These are the activations of a small network on made-up records, seen along a few directions, one row for each record.
Each row is followed by the record's values for the fields B, H, U, L, K.
Not every record has every field; a missing one is written missing.
The largest differences between rows may come from other fields.
In the rows, zero is written as 500.
Random noise pushes rows far along 15 fixed directions. That doesn't count. These rows show it; they differ only by the noise:
[521 506 431 442 494 447 453 456 597 645 451 668 519 373 544 657 667 467
 264 454 492 330 561 541 442 584 473 490 484 534 358 389 510 571 588 485
 284 561 552]
[234 336 409 490 441 557 574 476 283 410 537 565 458 569 514 497 542 331
 538 500 703 387 465 683 581 241 601 397 384 661 673 515 559 460 549 613
 389 598 654]
[413 586 509 420 246 261 407 382 594 322 506 537 532 322 408 608 380 532
 315 667 389 473 376 569 381 608 339 460 407 645 439 302 588 462 645 436
 484 475 674]
[407 677 504 316 457 608 506 487 569 483 586 763 458 494 537 589 712 433
 355 588 668 215 515 784 499 360 449 245 471 380 383 471 647 542 706 641
 425 611 597]
[690 581 468 467 487 613 572 425 485 382 634 493 452 696 598 546 507 650
 531 417 439 682 393 582 576 520 531 515 548 637 611 519 424 449 252 393
 492 585 371]
[524 526 490 415 585 585 420 487 340 636 560 579 542 442 471 468 524 575
 522 433 625 549 444 537 619 480 447 538 493 632 635 514 469 574 414 486
 324 543 285]
[387 372 580 416 353 509 457 512 628 377 632 772 451 389 401 514 468 446
 413 472 467 504 464 569 494 499 446 570 288 513 475 386 393 524 726 619
 431 585 597]
[761 446 581 653 580 565 574 612 539 526 576 437 454 451 396 359 387 570
 533 348 415 592 472 344 459 571 626 704 615 423 546 646 380 470 594 482
 565 536 394]
[442 674 489 452 515 456 533 460 582 486 484 376 462 501 629 427 532 564
 582 620 492 393 391 608 498 494 531 428 513 480 560 520 645 557 474 478
 478 537 566]
[757 479 370 582 684 616 607 641 504 654 498 503 603 548 494 557 614 561
 414 516 657 666 616 534 528 534 454 420 750 440 451 743 580 606 396 364
 299 442 335]
[365 331 483 530 624 554 416 629 476 762 449 400 591 348 379 497 640 290
 632 601 619 429 533 676 693 388 325 461 696 470 335 584 575 630 514 376
 471 401 414]
[363 363 530 360 553 691 435 518 300 544 520 516 477 472 440 398 532 482
 610 523 560 540 472 649 686 260 364 350 442 472 546 513 537 455 473 533
 465 472 408]
[669 490 548 493 456 477 550 639 505 606 527 378 539 290 392 374 387 520
 389 552 367 543 312 506 468 363 419 560 560 558 679 600 589 503 663 368
 252 524 506]
[398 626 586 510 576 609 754 487 588 496 598 491 286 464 327 360 607 382
 718 831 599 253 621 724 524 624 732 567 458 218 248 442 872 569 810 646
 694 592 629]
[534 358 482 504 386 433 591 524 627 492 519 401 475 390 465 626 473 390
 412 396 265 336 417 612 359 479 678 474 576 529 401 439 489 399 616 373
 504 564 642]
[492 574 456 395 563 513 483 482 470 617 534 698 512 246 402 530 450 654
 395 349 628 321 531 573 371 644 606 473 537 443 437 505 543 620 660 640
 414 581 360]
[516 437 425 551 508 497 505 475 605 586 564 581 494 341 430 550 473 582
 533 401 496 587 445 634 597 689 400 752 629 651 416 501 423 720 417 445
 455 575 351]

[479 387 349 398 478 533 562 467 578 438 464 630 463 552 725 664 627 551
 261 245 462 360 544 597 328 402 684 249 428 485 518 503 432 432 494 560
 281 605 643]
B=b2 H=h1 U=u2 L=l6 K=k2
[608 713 620 449 380 438 477 319 360 499 433 371 400 389 411 380 368 641
 471 697 255 526 380 383 558 569 328 678 421 578 521 285 646 383 515 470
 591 491 504]
B=b1 H=h3 U=u1 L=missing K=k2
[397 483 416 651 584 469 643 461 430 483 385 261 422 598 528 395 536 449
 660 720 543 545 575 540 559 515 521 503 556 476 460 532 721 521 393 457
 595 443 614]
B=b2 H=h2 U=u2 L=missing K=k1
[511 504 519 476 514 489 499 385 416 644 395 452 399 436 518 384 576 494
 475 621 380 487 508 377 613 504 431 758 281 599 578 334 594 503 531 516
 303 545 578]
B=b1 H=h1 U=u1 L=l5 K=k2
[412 428 421 619 485 320 344 527 499 478 361 319 634 305 449 487 302 603
 544 423 543 544 431 454 463 553 341 479 728 547 478 653 443 558 446 452
 656 331 458]
B=b2 H=h1 U=u1 L=l6 K=k2
[403 272 443 597 585 412 495 613 496 637 310 280 558 450 558 341 531 429
 580 632 503 666 540 345 588 435 446 584 382 526 658 588 566 577 442 427
 244 357 617]
B=b2 H=h3 U=u1 L=l6 K=k2
[445 357 559 504 274 523 493 619 725 289 653 749 505 451 348 661 516 276
 339 430 518 373 490 694 434 365 433 429 528 424 310 519 382 456 829 579
 639 550 699]
B=b2 H=h1 U=u1 L=l6 K=k1
[433 436 429 484 525 425 448 462 495 568 438 561 597 610 575 701 629 375
 465 488 576 456 662 412 462 594 598 454 430 543 417 407 431 489 404 476
 439 435 513]
B=b1 H=h3 U=u1 L=missing K=k2
[595 500 571 363 573 554 491 455 330 606 501 122 494 531 397 470 488 481
 697 621 263 547 445 542 544 461 608 392 522 507 475 371 640 283 348 212
 585 394 358]
B=b2 H=h1 U=u2 L=l6 K=k2
[695 463 330 605 389 401 750 484 315 436 447 264 476 358 329 551 295 552
 276 467 383 427 429 567 245 441 686 457 694 633 562 579 734 326 653 384
 445 540 646]
B=b2 H=h1 U=u2 L=l6 K=k2
[734 626 659 529 591 597 499 499 342 525 477 467 416 437 432 325 411 677
 454 356 477 435 520 256 410 514 637 522 497 305 570 551 491 329 645 630
 627 516 408]
B=b2 H=h2 U=u1 L=missing K=k1
[570 527 400 644 537 607 466 443 559 437 467 593 397 640 612 454 538 622
 491 354 478 629 544 527 632 470 208 629 689 493 379 604 339 591 323 571
 685 536 418]
B=b1 H=h1 U=u1 L=l6 K=k2
[385 240 400 604 484 498 800 518 540 519 497 484 385 567 551 478 548 302
 509 606 403 527 549 550 511 448 703 693 325 616 592 437 614 556 531 495
 230 642 739]
B=b1 H=h3 U=u2 L=missing K=k2
[327 451 428 574 525 431 523 527 568 408 565 469 549 659 528 529 554 344
 670 646 676 574 537 588 557 543 540 515 484 590 526 541 508 607 401 449
 518 467 542]
B=b1 H=h3 U=u2 L=l1 K=k2
[594 783 482 506 518 486 453 245 386 651 393 484 320 395 524 410 575 663
 472 452 437 301 486 431 579 648 437 833 477 600 457 333 557 548 512 624
 569 626 469]
B=b2 H=h2 U=u1 L=l6 K=k2
[534 718 335 331 527 542 569 363 172 592 388 446 448 329 599 433 358 822
 342 282 505 293 362 605 351 348 557 331 580 593 741 552 667 486 446 613
 351 642 404]
B=b1 H=h2 U=u2 L=missing K=k1
[362 454 562 367 460 588 506 527 600 460 518 546 441 541 653 417 625 480
 566 573 501 494 423 604 636 347 466 427 296 447 625 492 516 527 495 575
 351 533 616]
B=b2 H=h3 U=u1 L=l6 K=k2
[398 286 397 433 640 640 752 573 413 712 350 531 420 248 374 330 450 600
 529 687 504 561 685 579 521 528 500 519 394 262 403 537 859 668 628 633
 260 469 517]
B=b1 H=h3 U=u1 L=missing K=k1
[409 442 651 462 710 545 322 539 341 686 433 227 547 467 348 339 521 398
 859 649 532 475 599 379 631 527 539 465 497 310 385 469 553 409 474 415
 736 277 308]
B=b1 H=h1 U=u1 L=l6 K=k2
[735 705 533 479 566 558 530 457 498 545 588 555 474 505 504 477 479 710
 439 438 492 583 455 469 493 631 513 598 570 530 565 514 510 539 415 470
 432 578 289]
B=b2 H=h1 U=u1 L=missing K=k2
[325 418 300 514 567 518 614 457 640 330 331 597 416 692 816 405 622 678
 475 643 610 728 671 489 525 522 405 353 267 364 549 595 609 642 346 684
 295 447 743]
B=b2 H=h2 U=u2 L=l6 K=k2
[566 593 662 604 522 467 359 413 492 487 505 493 464 513 480 475 523 511
 512 510 448 507 487 346 579 623 417 587 554 504 397 387 402 417 460 464
 697 481 427]
B=b2 H=h1 U=u2 L=missing K=k2
[630 596 556 622 796 635 434 585 422 847 405 327 468 535 560 244 780 435
 644 619 657 492 554 395 788 399 352 690 599 439 575 654 581 624 435 444
 353 466 358]
B=b2 H=h1 U=u1 L=l6 K=k2
[477 607 384 508 439 306 443 351 456 515 350 438 571 589 622 751 597 420
 315 534 443 335 578 443 353 569 536 331 552 612 363 330 545 390 393 390
 519 452 627]
B=b1 H=h2 U=u2 L=missing K=k2
[328 661 596 385 322 354 315 414 508 353 583 499 566 640 530 528 578 330
 579 791 574 551 364 519 635 450 327 515 229 739 664 308 496 482 467 421
 456 462 633]
B=b1 H=h2 U=u2 L=l6 K=k1
[513 515 580 537 366 439 385 343 552 433 463 515 364 482 586 530 629 440
 388 394 339 346 415 450 557 515 445 643 405 622 452 290 347 382 533 501
 590 595 669]
B=b2 H=h2 U=u2 L=l6 K=k1
[656 622 629 508 478 564 675 673 666 477 785 594 530 554 279 455 478 399
 611 785 591 689 472 593 552 614 541 676 484 469 527 562 614 641 655 431
 428 543 420]
B=b1 H=h2 U=u2 L=l3 K=k2
[406 306 519 391 629 710 495 560 379 654 464 624 425 508 525 370 591 447
 591 329 543 416 632 426 575 337 633 529 287 341 563 520 401 489 582 726
 412 535 465]
B=b1 H=h3 U=u1 L=l6 K=k2
[510 556 362 511 471 552 670 346 604 272 430 455 328 569 687 489 435 792
 488 415 369 524 490 623 426 559 532 412 569 399 424 559 566 484 379 621
 665 564 617]
B=b2 H=h1 U=u2 L=l5 K=k2
[478 466 539 546 587 393 267 582 323 513 371 370 647 424 457 351 376 544
 472 541 597 611 517 260 440 408 299 326 518 446 616 613 463 418 523 442
 486 290 426]
B=b1 H=h1 U=u2 L=l6 K=k1
[403 328 472 401 410 500 503 453 550 571 471 542 450 284 418 577 465 520
 407 447 264 517 460 675 510 506 367 507 495 554 339 327 520 533 491 438
 436 532 502]
B=b2 H=h2 U=u2 L=missing K=k2

Which values does each new row have?
[674 523 460 677 505 366 505 369 238 600 287 240 457 461 419 432 573 468
 351 736 448 559 564 270 560 560 376 659 497 669 512 388 694 342 498 346
 396 393 625]
B=b2 H=h2 U=u2 L=l6 K=k2
[682 780 583 432 473 524 561 508 352 477 632 489 546 648 428 497 512 472
 477 692 623 526 457 466 483 456 575 474 428 572 689 489 651 417 553 437
 401 533 449]
B=b1 H=h2 U=u1 L=missing K=k1
[681 578 384 648 569 496 614 444 647 525 392 512 408 489 607 461 463 734
 396 437 370 604 577 419 451 679 389 683 654 426 375 574 516 631 406 532
 519 540 473]
B=b1 H=h1 U=u1 L=missing K=k2
[448 489 434 424 423 505 678 451 623 442 469 473 385 515 569 433 529 544
 513 735 353 599 484 610 538 516 459 565 303 496 518 417 697 573 510 509
 332 542 702]
B=b1 H=h2 U=u2 L=l6 K=k2
[641 487 448 514 435 608 704 467 504 337 635 658 409 531 413 477 383 671
 455 490 528 714 502 548 510 588 527 697 427 556 592 560 527 548 537 613
 427 604 477]
B=b1 H=h1 U=u1 L=l5 K=k2
[585 419 527 522 558 515 423 603 376 622 558 503 662 533 425 606 570 360
 453 487 638 577 502 471 565 437 497 437 577 633 578 535 459 468 417 309
 332 450 347]
B=b2 H=h1 U=u1 L=missing K=k1
[409 389 328 677 489 361 599 430 469 397 347 555 482 593 667 423 420 609
 450 543 591 746 588 267 483 616 486 712 264 659 723 529 501 629 386 619
 259 511 687]
B=b1 H=h2 U=u1 L=missing K=k1
[432 629 476 463 466 450 499 539 761 447 587 551 522 392 555 563 434 593
 508 401 487 405 375 733 399 558 464 422 684 462 420 573 481 685 501 485
 581 587 452]
B=b2 H=h1 U=u2 L=missing K=k1
[706 469 497 597 616 659 576 608 279 477 536 409 522 731 447 419 519 464
 582 458 675 622 605 362 528 361 631 461 547 426 641 717 471 351 487 510
 551 435 420]
B=b1 H=h2 U=u1 L=l6 K=k1
[360 225 320 644 651 571 504 521 627 466 380 528 438 600 688 493 520 558
 605 208 477 570 675 502 493 528 497 478 636 355 319 641 270 610 291 596
 681 473 468]
B=b1 H=h3 U=u2 L=l6 K=k2
[490 582 395 500 550 397 499 414 566 437 359 534 507 510 535 555 543 606
 406 623 588 484 719 393 352 722 525 423 409 354 332 460 646 525 549 574
 518 395 608]
B=b1 H=h1 U=u1 L=l6 K=k1
[328 463 578 386 500 635 370 468 539 501 533 764 458 631 677 495 638 445
 524 429 509 472 503 518 671 344 372 450 322 470 512 407 332 530 422 647
 461 576 490]
B=b1 H=h1 U=u1 L=missing K=k2
[677 640 456 524 527 538 543 407 772 426 426 547 432 806 873 546 709 649
 473 523 387 660 569 352 589 640 436 594 408 438 485 503 386 553 230 517
 453 509 587]
B=b1 H=h3 U=u1 L=l5 K=k2
[661 893 443 765 562 484 634 326 494 421 374 377 267 605 585 346 587 616
 516 590 579 278 578 435 493 651 506 699 708 385 346 569 676 527 566 665
 872 590 651]
B=b1 H=h2 U=u2 L=l6 K=k1
[549 482 439 521 530 495 374 391 229 488 410 520 497 326 358 465 359 694
 384 325 569 510 542 398 459 557 401 501 591 551 477 510 453 419 512 590
 618 439 360]
B=b2 H=h3 U=u2 L=l6 K=k2
